These are the activations of a small neural network, seen along a few directions. Each row is one input.
Each table varies a few parts of the input and shows all the possible inputs, shuffled.
Descriptions start from the smaller parts, as in this example, which fits no table here: one of 4 places along a line, together with either a single point or one of 11 places along a line or (one of 2 separate values, together with one of 8 places around a ring).
Shared parts are said once, and a part with two or three values counts as separate values.

Table:
x1: [19 10 26 0 -11 20 -7 7 -69 6 -19 -14 -12 -40]
x2: [-44 -23 -44 5 27 23 11 4 7 73 18 20 55 46]
x3: [32 20 -15 -8 4 -78 42 16 77 -92 5 14 1 -24]
x4: [-48 43 -30 -5 41 -9 -2 -53 18 14 41 12 84 -12]
x5: [36 14 9 -13 -35 45 -23 49 -29 -11 -60 -33 -14 -30]
x6: [-28 19 -24 -20 27 -6 -7 -36 58 -37 30 17 34 -14]
x7: [26 6 17 -9 -11 29 -11 18 -55 -6 -47 -18 -17 -37]
x8: [-1 28 38 3 -25 23 -28 6 -44 41 -20 -28 -25 -11]
x9: [24 -60 -36 44 -41 -23 24 45 53 -44 -47 28 -23 48]
x10: [-27 -36 -26 1 11 7 -4 5 15 26 -11 55 19 51]
x11: [-23 12 40 3 9 10 4 -26 -69 48 29 -30 -33 -28]
x12: [8 22 -9 -9 20 -25 6 2 81 -69 32 17 18 -17]
x13: [-6 6 26 5 -6 32 -6 -18 -45 40 8 -32 -44 -35]
x14: [37 -19 33 6 -10 -31 -16 -59 -37 19 49 -58 -44 58]
x15: [-5 -43 -6 -2 -1 -17 17 41 40 -7 -7 50 3 44]
What do these inputs look like to the network? -> either a single point or one of 6 places along a line or (one of 2 separate values, together with one of 4 places along a line)
Which of the alternatives is x8? -> one of 6 places along a line
Change only the choice among 2 separate values in x10. List by row number the other rows that result. -> x6

Table:
x16: [25 -31 11 -8 -11 7 19 64 -17 -14 -68 15 1 20]
x17: [-36 -27 -32 10 29 6 12 -10 12 47 0 28 39 29]
x18: [23 -51 58 -20 -14 49 -9 70 -95 24 -22 -34 -61 -7]
x19: [23 3 -23 -4 -22 -43 14 29 73 -96 -24 39 13 4]
x20: [-38 -34 -19 1 46 20 -10 2 -11 43 -23 12 44 42]
x21: [52 43 51 -15 -32 35 -2 -6 -56 0 1 -66 -70 -59]
x22: [43 -13 27 5 -36 28 33 29 -72 27 -18 -32 -41 -43]
x23: [-23 45 -47 -26 33 -24 -32 -55 73 -45 19 25 78 -8]
x24: [22 -31 -26 25 -31 -23 31 54 18 -32 -22 47 -18 25]
x25: [-46 93 32 -11 9 31 -40 -61 -23 39 31 -45 12 -77]
x26: [9 88 57 -8 -49 17 -24 -1 -37 -21 -18 -44 -35 -101]
x27: [-4 41 29 -13 18 48 -24 -66 -41 60 45 -66 -18 -33]
x28: [13 -20 -34 16 -21 -44 29 43 51 -62 -21 47 -16 19]
x29: [-48 -22 -62 20 28 -27 0 -18 61 -3 26 42 34 46]
x30: [-36 -48 34 -22 37 61 -22 6 -77 84 23 -34 -12 22]
x31: [-10 -8 8 8 19 44 17 -27 -54 86 28 -35 11 -16]
x32: [-37 4 -50 4 40 -27 -14 -30 85 -38 24 34 57 22]
x33: [36 42 -26 -27 -24 -40 -13 9 65 -104 -30 25 26 -31]
x34: [-36 -33 -47 20 22 -7 17 -11 39 33 23 48 32 47]
x35: [-6 -6 23 17 18 -42 -13 -71 14 25 57 -16 -10 59]
x36: [21 -29 -8 13 -24 -11 26 51 -11 -16 -47 31 -10 4]
x37: [53 -5 44 17 -36 -57 6 -2 6 -36 14 -20 -56 36]
Changing only one part turns x28 into x29. The same change can be made to x36. Which row results? -> x17
What do these inputs look like to the network? -> one of 2 separate values, together with either a single point or one of 4 places along a line or one of 6 places along a line
Change only the choice among 2 separate values in x20. List by row number the other rows that result. -> x16
Change only the place on the line of 4 in x18. List by row number the other rows that result. -> x21, x22, x26
Change only the place on the line of 4 in x25. List by row number the other rows that result. -> x27, x30, x31

Table:
x38: [-24 85 2 4 10 7 -21 -54 13 16 34 -22 13 -64]
x39: [21 -26 -58 12 -25 -75 29 46 98 -98 -42 80 34 38]
x40: [-58 -6 -93 7 45 -23 -1 -5 98 -45 -10 84 94 21]
x41: [29 -37 17 -2 4 24 14 -25 -41 60 33 -36 -25 31]
x42: [30 16 37 -31 -25 -19 -18 21 -2 -66 -27 -15 -27 -14]
x43: [-40 37 9 -31 35 22 -50 -23 -6 -5 -2 -20 46 -34]
x44: [-4 23 -13 -23 24 56 -9 -8 -28 40 -10 -22 39 -49]
x45: [44 59 26 7 -55 -32 6 -10 17 -46 11 -23 -54 -47]
x46: [6 25 41 23 -9 -28 7 -74 -3 37 67 -34 -47 17]
x47: [-15 -65 27 24 4 33 13 25 -72 80 5 -11 -37 37]
x48: [-18 -60 -67 32 23 -61 20 -21 85 -19 27 64 29 110]
x49: [-4 -15 42 -9 19 -9 -27 -40 -17 14 41 -26 -23 52]
x50: [-51 -8 -7 -2 23 64 -7 43 -62 59 -37 2 26 -44]
x51: [21 -28 18 8 -39 28 19 89 -54 -5 -56 1 -40 -22]
x52: [64 -2 16 -19 -36 13 23 36 -25 -23 -37 -21 -28 -31]
Changing only one part turns x44 into x52. The same change can be made to x40. Which row results? -> x39
What do these inputs look like to the network? -> one of 3 separate values, together with either a single point or one of 4 places along a line
Start at x47 and move only the place on the line of 4, one step at a time. The first step leads to x41. Which rows follow, in order? -> x49, x46
